A small network was shown many inputs. Here are its activations along a few directions, one row for each input.
In each table, some parts of the input vary, and every possible input appears once, in random order.
Descriptions start from the smaller parts, as in this example, which fits no table here: one of 5 places around a ring, together with either a single point or one of 9 places around a ring or (one of 3 separate values, together with one of 4 places along a line).
Shared parts are said once, and a part with two or three values counts as separate values.
In the rows, 100 means zero.

Table:
row 1: 93,139,106,69,117,84,84,93,117,86,105,109
row 2: 66,97,108,104,110,91,104,123,106,59,99,105
row 3: 117,117,102,69,102,103,75,77,124,114,115,92
row 4: 83,66,108,127,110,90,126,119,94,84,78,108
row 5: 121,89,116,111,90,84,131,94,83,134,90,90
row 6: 98,132,22,111,74,177,131,96,88,86,90,113
row 7: 115,68,106,129,85,93,109,127,85,124,92,87
row 8: 72,122,120,89,126,87,122,95,102,76,90,105
row 9: 114,95,88,89,95,106,56,101,119,96,128,87
row 10: 89,118,95,92,104,89,64,116,118,67,118,106
row 11: 127,93,112,86,86,105,87,73,88,143,106,98
row 12: 119,73,98,106,80,108,64,99,85,131,111,90
row 13: 87,92,118,116,122,82,146,87,91,99,78,110
Describe the family of inputs behind these rows.
> either a single point or (one of 2 separate values, together with one of 6 places around a ring)
Change only the choice among 2 separate values in row 7. List by row number the other rows that result.
> row 5
Start at row 1 and move only the place on the ring of 6, one step at a time. The first step leads to row 8. Which rows follow, in order?
> row 13, row 5, row 11, row 3

Table:
row 14: 59,79,128,139,128,71,179,120,81,71,57,114
row 15: 97,114,89,98,94,106,91,110,102,90,106,102
row 16: 93,100,96,97,103,101,80,107,106,84,107,104
row 17: 116,92,99,108,88,99,98,106,92,120,100,92
row 18: 113,86,90,109,88,113,101,94,91,117,101,97
row 19: 100,99,115,89,106,92,86,90,102,104,106,99
row 20: 104,106,97,92,99,109,99,83,98,110,99,104
row 21: 109,78,109,104,93,95,88,104,98,114,103,93
row 22: 107,112,106,89,98,95,97,93,97,110,102,100
row 23: 99,102,104,92,107,91,87,99,113,93,109,97
row 24: 104,109,89,93,101,111,100,93,109,98,102,100
row 25: 94,107,81,97,95,121,95,99,100,90,103,102
row 26: 106,115,97,93,99,96,98,102,109,98,105,96
Describe the family of inputs behind these rows.
> either a single point or (one of 3 separate values, together with one of 4 places along a line)
Change only the place on the line of 4 in row 15. List by row number the other rows that result.
> row 17, row 22, row 26

Table:
row 27: 101,44,141,146,100,59,163,132,68,120,58,100
row 28: 116,110,94,77,82,97,16,110,117,95,149,79
row 29: 52,100,111,88,133,107,108,94,120,48,95,110
row 30: 131,69,61,118,80,127,63,108,104,119,109,99
row 31: 80,79,117,111,121,77,98,111,114,68,110,88
row 32: 154,73,96,98,53,122,54,106,92,170,120,72
row 33: 79,86,129,143,109,76,197,106,48,106,48,118
row 34: 91,122,86,65,114,111,44,79,126,72,118,124
row 35: 100,124,100,88,117,101,143,85,117,97,90,87
row 36: 96,78,112,127,99,115,177,75,65,121,70,98
row 37: 118,100,92,90,103,85,36,92,123,94,133,101
row 38: 111,165,50,59,76,142,51,108,129,75,139,94
row 39: 62,86,136,130,129,42,115,141,98,55,87,107
row 40: 46,96,95,150,109,97,186,126,62,59,52,130
row 41: 113,155,47,73,98,129,71,90,136,73,121,116
row 42: 134,99,81,107,82,126,108,59,75,151,90,109
row 43: 90,132,88,51,92,123,25,96,120,75,135,102
row 44: 136,153,78,52,75,121,60,86,120,125,129,78
row 45: 138,102,122,70,76,80,31,90,107,144,143,73
row 46: 108,122,46,97,64,161,73,102,78,106,120,98
row 47: 106,72,147,104,116,60,112,91,102,117,107,81
row 48: 90,78,164,123,126,26,130,121,85,102,85,100
row 49: 81,130,117,107,128,64,164,116,100,83,67,107
row 50: 70,51,108,154,104,76,149,153,79,73,61,107
row 51: 140,92,120,84,97,68,51,73,113,143,127,93
row 52: 113,110,113,58,110,92,55,60,114,122,112,111
row 53: 134,112,80,91,60,139,83,80,69,156,111,87
row 54: 34,107,130,109,141,72,125,124,105,34,72,129
row 55: 108,110,45,112,87,148,98,80,85,101,98,121
row 56: 65,88,75,133,101,137,168,96,77,73,76,110
row 57: 71,136,70,94,116,122,134,106,130,49,98,103
row 58: 61,97,158,101,142,53,137,106,90,81,69,117
row 59: 129,80,63,105,59,139,41,129,98,120,127,78
row 60: 77,90,140,80,131,87,118,76,106,96,92,98
row 61: 138,143,76,67,97,108,79,69,126,123,111,99
row 62: 155,62,95,112,73,109,76,86,96,168,102,93
row 63: 118,39,124,131,90,97,142,103,85,138,81,82
row 64: 112,121,114,43,89,104,35,77,109,124,129,90
row 65: 90,45,88,138,96,115,130,124,95,89,85,88
row 66: 51,141,89,114,125,85,153,136,115,36,74,123
The inputs of row 66 and row 49 match in every part but one. If row 57 is changed in the same way as row 66 into row 49, which row does it become?
> row 35
The inputs of row 31 and row 47 match in every part but one. If row 56 is changed in the same way as row 31 into row 47, which row does it become?
> row 36
Describe the family of inputs behind these rows.
> one of 2 separate values, together with one of 4 places along a line, together with one of 5 places around a ring

Table:
row 67: 139,77,131,66,109,76,9,75,144,132,146,80
row 68: 95,145,115,21,109,95,20,74,144,85,142,93
row 69: 46,139,151,85,157,39,125,121,115,43,75,126
row 70: 156,55,116,99,65,94,36,79,64,186,116,88
row 71: 100,163,49,63,90,139,45,94,122,61,148,93
row 72: 171,102,58,106,49,140,100,77,86,173,107,91
row 73: 62,88,53,133,103,156,169,113,86,53,57,129
row 74: 36,133,81,117,132,100,141,102,103,22,83,139
row 75: 118,139,17,95,56,175,74,119,107,102,112,96
row 76: 93,34,168,148,93,58,155,124,51,136,72,88
row 77: 86,65,166,119,138,8,131,130,116,82,83,89
row 78: 98,62,95,149,100,121,196,91,63,126,58,89
Describe the family of inputs behind these rows.
> one of 2 separate values, together with one of 6 places around a ring
The inputs of row 68 and row 69 match in every part but the choice among 2 separate values. If row 71 is changed in the same way as row 68 into row 69, which row does it become?
> row 74
Change only the choice among 2 separate values in row 70. List by row number the other rows that result.
> row 76

Table:
row 79: 122,94,93,102,86,106,92,95,96,123,105,94
row 80: 116,95,102,98,89,99,85,101,98,118,109,90
row 81: 101,118,85,92,99,109,89,97,107,93,107,104
row 82: 95,116,98,84,106,98,82,98,114,87,108,105
row 83: 117,96,101,94,92,104,92,88,97,123,106,93
row 84: 71,65,134,144,118,70,175,117,70,92,57,111
row 85: 92,109,92,91,104,105,84,98,109,83,109,103
row 86: 112,85,100,102,92,103,86,95,98,116,107,94
row 87: 95,118,94,88,100,100,82,104,110,86,111,100
row 88: 97,112,85,92,97,115,89,100,105,92,104,102
row 89: 118,88,93,103,83,113,93,97,94,122,103,93
row 90: 53,90,122,132,133,73,177,122,92,56,61,114
row 91: 97,120,94,84,103,107,89,91,109,91,108,103
row 92: 115,93,106,94,96,96,84,95,102,118,106,94
The inputs of row 88 and row 89 match in every part but one. If row 91 is changed in the same way as row 88 into row 89, which row does it become?
> row 83
Describe the family of inputs behind these rows.
> one of 2 separate values, together with either a single point or one of 6 places around a ring
Change only the choice among 2 separate values in row 82. List by row number the other rows that result.
> row 92
